A small network was trained on made-up records. Each row is its average activation on records with the value named, seen along a few directions.
Related values have similar rows: they may be neighbours, one step apart, or belong to one group.
Random noise pushes rows far along 10 fixed directions. That doesn't count. These rows show it; they differ only by the noise:
[ 148 -177  178  -31 -181 -242   85  180  328  373 -123  630    5  351
  -84 -293  278 -181   77  156 -735   25 -295  -72   95]
[ 195   66 -176  185   22  225 -218  -78  225   -2 -182   20   62  288
  145 -252 -170   48 -294  -13  289  -57   49 -191  -87]
[ 200  236 -321  -73  -66  457  405  239   41   80  -81  -40  100 -146
 -373 -358 -350  -35 -174 -214  197 -248  373  182 -210]
[-149  277 -250 -124  196 -189 -370   94  140 -305 -225   21 -316 -132
   43  -76   46  287   47  -87  -93  140  153  -74 -124]
[ -27  304  -27   97 -310 -198  261  247  131  110 -591  362   38  257
 -254 -446   76  398   31 -173 -723  123  269  242 -243]
[-199   54 -484   65   -5  -97  283  452  120  -84 -262 -114 -169  -30
 -186 -490  -84 -159 -355  -82   60  269  -29  153 -220]
[-107  272 -140  288  180 -305 -116  476  -12 -459 -232 -495 -374    5
  -89 -310  110 -290 -134  265 -156  286 -351  -48  -98]
[-200 -628 -225   -9  -30 -270 -178 -220  442  430   67  197   46  212
  314  176  176  189  -38 -331  416  162   48   98   33]
[  19  497  -37  242  -65 -124 -337  -67  214  -52 -308 -199  -29  -61
 -174  118   98  700  368 -346    8 -213  593  166 -190]
[ 299 -281  305  137 -231  204  308  -37  -69 -173 -156  225   61  414
  356  -67 -250  190 -123 -409 -409  116  170  223  -98]
[ 235 -285  146 -140  -63  -16  292  186 -314   77 -347  235  236  426
 -177 -324  189 -669 -128   44  -61 -432   75   -1  -51]
[  35 -219   41  -26   66 -164  224  397 -160 -321  -84  -47 -230   83
   21 -192   76 -483 -110  -36 -265   86 -181   88  -37]


Field H:
h21: [ -48  201 -108  309 -140 -200  -62  -18   19  -52 -409 -143  122  149
  -28 -117  205  425  -65  -83   73  132  207   16 -117]
h22: [ 189 -150  -29 -412   22  276  175 -165 -220   28   23  593  230 -105
  -31  -73 -136  -93  -91 -170  -55 -106  165  -90  -28]
h6: [  -2 -149  120   45  -54  -57 -178 -211 -137   58 -141   -6  175  174
  -22  303  161  -76   89 -261  547 -680  517    4  -31]
h19: [-219 -160 -190   26 -141 -313  -12  154  210  211 -171   45   57  137
   22 -260  201 -292 -222  116  123   89 -133 -153   92]
h4: [  79  195  -94 -414  -56   70 -240 -237  155  174 -242  771   27  158
  263 -104  -66  444  -40  101 -520  194   -7 -178  161]
h1: [ 297  490  370  497  -29  190 -153  -35 -277 -534 -380    3  -30  427
  184 -188  -88  139 -178  284 -581   31 -159 -209 -102]
h15: [ -96 -222   53 -137  -85   43   37 -287 -267  315 -219  335  280  335
   16 -142   80 -111 -216  288  151   65   -8 -122  -19]
h18: [  22    3  423 -152 -158  263  274 -129  -87  161  398  176   44 -216
  -59  249 -176  166  295   26 -370   -1  -20  166   51]
h3: [-472 -148   20 -933  119  -11  352 -158 -331  186  297  234    5 -518
 -172  273 -108  253  264   11 -205  103  189  185  -71]
h17: [ -65 -292  165  144  108 -132  -92  -51  -49 -133  475  -89 -191  -95
  283  413  174  -25  126 -118  -26   79 -195   12  174]
h20: [ -60 -303 -280   71 -172   10  401   41  119  368    0  105  281   -8
 -171 -123    0   41 -136 -173  202   89   67  229  -20]
h8: [   1 -263  189  129   -5 -192 -106   33 -351  -75 -404  134   82  579
  138 -158  237 -615 -305  205  135 -320  -88 -254   41]
h12: [-219 -177 -211 -208  214 -355    6  153 -281 -318 -202 -247 -193  -55
   67   -9  186 -402  -64 -156  422    0  107   34  -71]
h14: [-130  -90  -55  169  -98   46  219  -45 -155  123  -71 -385  281  171
  101 -213 -235  -33 -256  252  205  461 -380  -13  -62]
h16: [   9  -59  299 -134  154  -53 -392 -330 -124 -101   84   85 -104   97
  289  365   34  127  215  170  -23 -233  -42 -153  188]
h5: [  17  -19  131    7  -19  222  337  -48 -434   27 -105 -200  152  325
  191 -180 -327 -109 -353  309    3  146 -178   27  -19]
h9: [  66  -63  209  326 -351  140   80 -282   73  386  -11  196  290  286
   66    6  -38  250  -79   14 -132  -32   48  -72    9]
h2: [-307  206 -244  352  105 -282   37  -63 -260  112 -473 -398  118  159
 -161  -92  246   40 -164  219  304  176   55  154 -181]
h13: [  61  235  -43 -187  217   71 -387 -107  131 -138   37  -28 -183  -21
  204 -185 -192 -154 -183  605  -73  248 -577 -369  137]
h11: [-109  220  205 -180  -47  -79  156 -127 -346 -130 -118  231   94   23
  -70  204   66  306  221  -19 -409    5  172   71  -50]
h24: [ -38  612 -415 -154   60  381 -473 -125  401   94   63   96  100 -463
 -315 -131 -132  308   65   36  408 -282  293 -265  -76]
h7: [ -98 -208 -160   35   81   92  -75 -152 -202 -298   32 -475  145   21
  297    2 -141 -354 -489   34  825  136 -225 -193   19]
h23: [  92   23 -196  158   90  100 -398 -117   -1 -533 -150  136  -53  -37
  169   23  -13    6 -202 -444  434 -198  344 -197  -39]
h10: [-280 -313  108  -18  -27 -129   -7 -221  229  199  539 -364   50 -347
  182  565  -73  394  348 -164   79  464 -134  295  116]
The values of H form 6 separate groups.
- Which other values are in the same group as h6? Give them in the order they are listed. => h8, h16, h5
- Which other values are in the same group as h3? Give them in the order they are listed. => h15, h18, h9
- Which other values are in the same group as h1? Give them in the order they are listed. => h17, h2, h11
- Which other values are in the same group as h4? Give them in the order they are listed. => h19, h12, h13
- Which other values are in the same group as h20? Give them in the order they are listed. => h21, h22, h23

Field S:
s17: [ 184 -156  151  195 -219  110  -99 -317  200  361    9  181  419  258
   66   67   76  257   78 -109  112 -120   72  -59   33]
s21: [ 233   39  419   18  -76  -75    1 -180   -8  251  -79    3  177  277
   66   70   67  195  278  346 -529  188 -269   15  181]
s6: [-570  -51 -313 -225  217 -299 -158  -67  187  460   95 -100    2 -238
 -239   60  222   28   40  496  309  185 -263  -53   32]
s14: [ 216  -55   49  180   66  116  -60   30  128 -106  148 -290 -114   46
  133    0 -142 -109  -46  140   32  192 -261  -30   65]
s18: [  36  144   58  436  -62   -8  -51   71   69 -288   99 -212  -32  -84
  -29   89   10   49   56 -197  107  -36   19   37  -68]
s9: [ 258 -313  446   78 -114  105   32 -292 -303 -169  -57 -107  296  288
  394  191  -83   83   28 -118 -146  112  -25   39   14]
s12: [ 167 -414   67  -51  -63  153   61 -244 -165   83 -149  366  248  446
  290   35    4    1 -260 -277  226 -222  204  -43  -29]
s7: [ 110  139 -346 -397   52  420  272 -141 -182  216 -272  482  324   93
 -222 -343 -273  -35 -319   46  138 -163  326  -38 -110]
s2: [  27  -76  -45  504 -105   76 -194  -73  219  181  -47   50  147  447
  132 -274    7 -280 -430  229  393  -67 -337 -293   44]
s24: [ 323  236 -142  -85  148  354 -308 -212  243   65  169  354  -13 -188
  -90   97  -35   35   47   47  105 -310   19 -282  112]
s10: [-327 -137 -103 -244  172 -272   62 -109  -87  201   50  -83 -137  -82
   46  272   94  115  160   -1   91  128   55  171  -16]
s11: [-251  -33 -310   29 -104 -261  113  276  331  275   26  -90 -176 -128
 -157 -111   80   16  -11 -165   85   89   16  166   17]
s22: [  21   25 -104   -3  118 -105 -377  199   84 -260  210  -52 -278 -323
 -164   18  272 -456   87 -157  281 -487  164 -304   38]
s16: [  11  -72  192   -7  -47   72  481  142 -267  139  120 -366   36   43
 -110   69 -102 -193   53  194 -138   97 -167  319   41]
s23: [-187 -199 -130 -507  146   42  -47 -131 -116  112  -43  212   95  116
  225 -216 -127 -242 -284  370   86  274 -368 -300   90]
s4: [ 305 -118  -43 -188    3  133  -83   65  219   63   44  503   10   92
  -11 -161  117 -406   12  -17   -6 -350   52 -224   95]
s1: [ 202  -22  254  219  -55   24 -431 -166  141 -224  130 -153   21   88
  316  240  -19  110  124 -260  246 -228   87 -107   47]
s13: [-277 -206  -30 -511   -4 -122  -65 -142   10  -79   79  372 -151 -326
  129  319  -32  429  278 -566  -51   58  464  190  -80]
s3: [ 205   87  -29  264 -246   93  306  265    8 -138 -130  187  125   40
 -218 -291   44 -346 -202 -210  -60 -239  108  -58 -122]
s5: [ 183  457  -50  205  222  321  -23   94  -96 -215  169 -518 -124 -252
 -188  -26 -241  -19  -74  238  185   19 -120   -3   34]
s20: [  21  209 -206 -119  251  321 -507 -365  127  106  302  -50  -40 -233
   57  112 -256  174 -124  327  546 -153  -39 -383   58]
s8: [ 145  101   60  118   56  131 -212 -200  133  -82 -115 -153   30   93
  227  105 -120  387   61  -10  -39  100   68  -78   12]
s15: [ -67   62  -77  124   67  180 -136 -112  237  321  359  -96   59 -100
  -41   99  -85   85   53  304  135  -17 -171 -120   83]
s19: [  29 -109 -139   80   82  119   -7   34 -321 -285 -213 -445   -6  201
  168  -91 -172 -244 -377  -75  739 -159  196   20 -102]
The values of S form 6 separate groups.
- Which other values are in the same group as s11? Give them in the order they are listed. => s10, s16, s19
- Which other values are in the same group as s4? Give them in the order they are listed. => s21, s14, s8
- Which other values are in the same group as s17? Give them in the order they are listed. => s18, s9, s3
- Which other values are in the same group as s5? Give them in the order they are listed. => s12, s7, s24
- Which other values are in the same group as s13? Give them in the order they are listed. => s22, s23, s1
